array([-11.4,  -2.1,  14.4,  13.3,  11.3]) Answer: 14.4, 14.4

array([ 12.3,   9.6,  11.2, -10.7,  -1.0]) Answer: 11.2, 12.3

array([-1.17,  0.95,  0.81, -1.07, -1.72]) Answer: 0.81, 0.95

array([ 10.47,  16.53,  -6.92, -10.61, -13.74,   1.09,  18.00]) Answer: -10.61, 18.00

array([ -9.15, -17.69,  18.91,  -6.08,  -8.73]) Answer: 18.91, 18.91

array([[ 18.52, -10.67,  -0.93,   6.87,  16.47],
       [ -3.83,  -2.87,  -2.01,  -7.14,   4.98],
       [ -3.86,  -4.40,  -2.50,   5.04, -14.93]]) Answer: -2.01, 18.52

array([-195.6,   41.5,  158.4, -176.8, -118.4, -123.3,  -74.9]) Answer: -176.8, 158.4
---
-381; 210; 137; -424; 277; -337; 32
207; 284; 296; -478; -340; -547; -470
217; -281; 382; -569; -427; -324; -264
| 296

-331; -396; 105; 66; 594; 70
-282; 468; 102; -481; 146; 482
| 105

-128; 267; -48; 164; -74
-191; -164; -531; 196; 4
| -48

-139; 512; -8; 138
293; -204; -556; 464
417; 334; -18; 212
| -556

-141; 264; -116; -402; -544; -333
20; 3; -550; 432; -255; 287
-241; 404; -400; -250; -195; -215
| -550

-136; -257; -93; -133
-11; 160; -77; -261
524; 264; 276; -186
| -77

-181; -178; -419; 164; -207; 209; -210
-360; 41; -403; -84; -192; 138; -215
-181; 195; -271; -48; -273; -25; -220
| -403

-363; 223; -69; 2; 436; -190; -189
126; -354; 330; -303; -77; -341; 10
| -69

166; -27; 318; 181
199; 505; 4; 267
| 318
---
array([[ -5.630, -17.445,   1.847,   1.652,   2.800,  17.337, -18.155],
       [ 10.013,   4.331,  -4.244,   5.071,  -0.413,   4.962,   5.620],
       [  5.823,   3.867,   8.985,   8.944,   0.537,  -3.130,   7.373]]) >> 5.620

array([[ 0.138, -0.058, -0.088,  0.118],
       [-0.024,  0.034, -0.135, -0.103],
       [-0.206, -0.138, -0.051, -0.144]]) >> -0.103

array([[-0.4,  0.4,  0.1, -0.6,  0.4, -0.6, -1.3],
       [-0.3,  1.4, -0.2, -0.8, -0.5, -0.5, -1.3],
       [-0.3, -0.9,  0.1, -0.2,  0.1,  0.1,  0.5]]) >> -1.3

array([[ 0.197, -0.129, -0.132,  0.160],
       [-0.109, -0.123, -0.170,  0.172],
       [-0.121,  0.153, -0.148,  0.153]]) >> 0.172

array([[ 0.9,  0.5,  0.4,  0.5,  0.6, -1.3,  1.1],
       [ 2.1,  0.8,  0.5,  0.7,  0.6,  0.3,  0.7],
       [ 0.5,  2.3,  0.4,  0.4,  0.3,  1.2,  0.9]]) >> 0.7

array([[-114.12,  182.48,  161.13,   20.82,  128.94,   98.57],
       [ -94.28, -222.54,   55.68,  134.28,   25.69,   17.75],
       [  33.18,  236.21,  120.90,  -51.11,   78.74,  106.87]]) >> 17.75
---
7742  5683  2322  3608
4489  8536  9953  7890
6213  5652  9712  9617
==> 7742, 9617

0  2  2  7  1  4 ==> 0, 4

 88   98   89  104
 14   58    3  201
==> 88, 201

180  254  101   23   33 ==> 180, 33

-428    16   -36  -226  -163
 539  -503    97   336   -92
-416  -116     1  -108  -194
==> -428, -194

2303  1570  7654  8244  5282  5301
5139  3854  5755  5103  5233  4764
6504  3972  9021  8589  1318  9846
==> 2303, 9846

8335  4956  5157  8473
9852  2199  7759  7416
==> 8335, 7416

42  28  52  53  59  32
81  41  46  34  54  59
51  33  50  23  65  32
==> 42, 32

-42   38   47    6   23 ==> -42, 23

4884  5881  5424  6844  5098  5154  5784
4476  4557  4798  8912  5105  2704  5688
==> 4884, 5688
---
59; 8; -265; -433; -20 -> 59
-27; 33; -150; 67; -86; -563 -> -27
-264; 106; -415; -474 -> -264
115; 91; -251; -67; 459 -> 115
506; 321; 47; 67; -190 -> 506
-232; 459; 250; -296; 25; -408 -> -232
142; 198; 37; 554; -60; 224 -> 142
-540; -214; 285; -372 -> -540
---
[[ -36  426  -14 -412  142  194]
 [ 328 -230 -368   43 -479  110]
 [ 389 -132  106  578 -359   50]] ⇒ -412

[[ 190 -423   -7 -324 -103  -22  393]
 [ 343   68  138    7 -179 -424 -410]
 [ 208   12   33  -89 -267 -454 -421]] ⇒ -103

[[ -62  -98  -43  261 -103  124  298]
 [ 231   14    1   72  -47 -244  -50]
 [-202  -91  126  -86 -553 -144  149]] ⇒ -103

[[  97 -588  368   31  260 -227  306]
 [ 306 -200   61  565  374 -390   72]
 [ 101 -584  362   85  250 -260  283]] ⇒ 260

[[ -14 -419    3  -22   -8  -15   -7]
 [   7  391    3  -27   93    8   -4]
 [  15   66    8   24  -38   13   17]] ⇒ -8

[[ -52 -208   22  -44   85   15]
 [-311 -194 -109   46 -231 -426]
 [  20   38  -84 -140  300  130]] ⇒ -44

[[-106   58  -30 -121]
 [  39  226  140 -448]
 [ 369  102 -589   61]] ⇒ 58

[[-194   63 -261 -198  140    5]
 [-501  423 -486 -551  -54 -386]
 [ -54 -154  302  243 -241  105]] ⇒ -198

[[-293 -203 -446  -73  -20  497 -140]
 [-479 -214 -387  180 -176  419 -382]
 [-230  137  123  212 -386 -150 -104]] ⇒ -20

[[ -28 -573  -44    2]
 [  38  446   22  -51]
 [  60 -596   73  127]] ⇒ -573
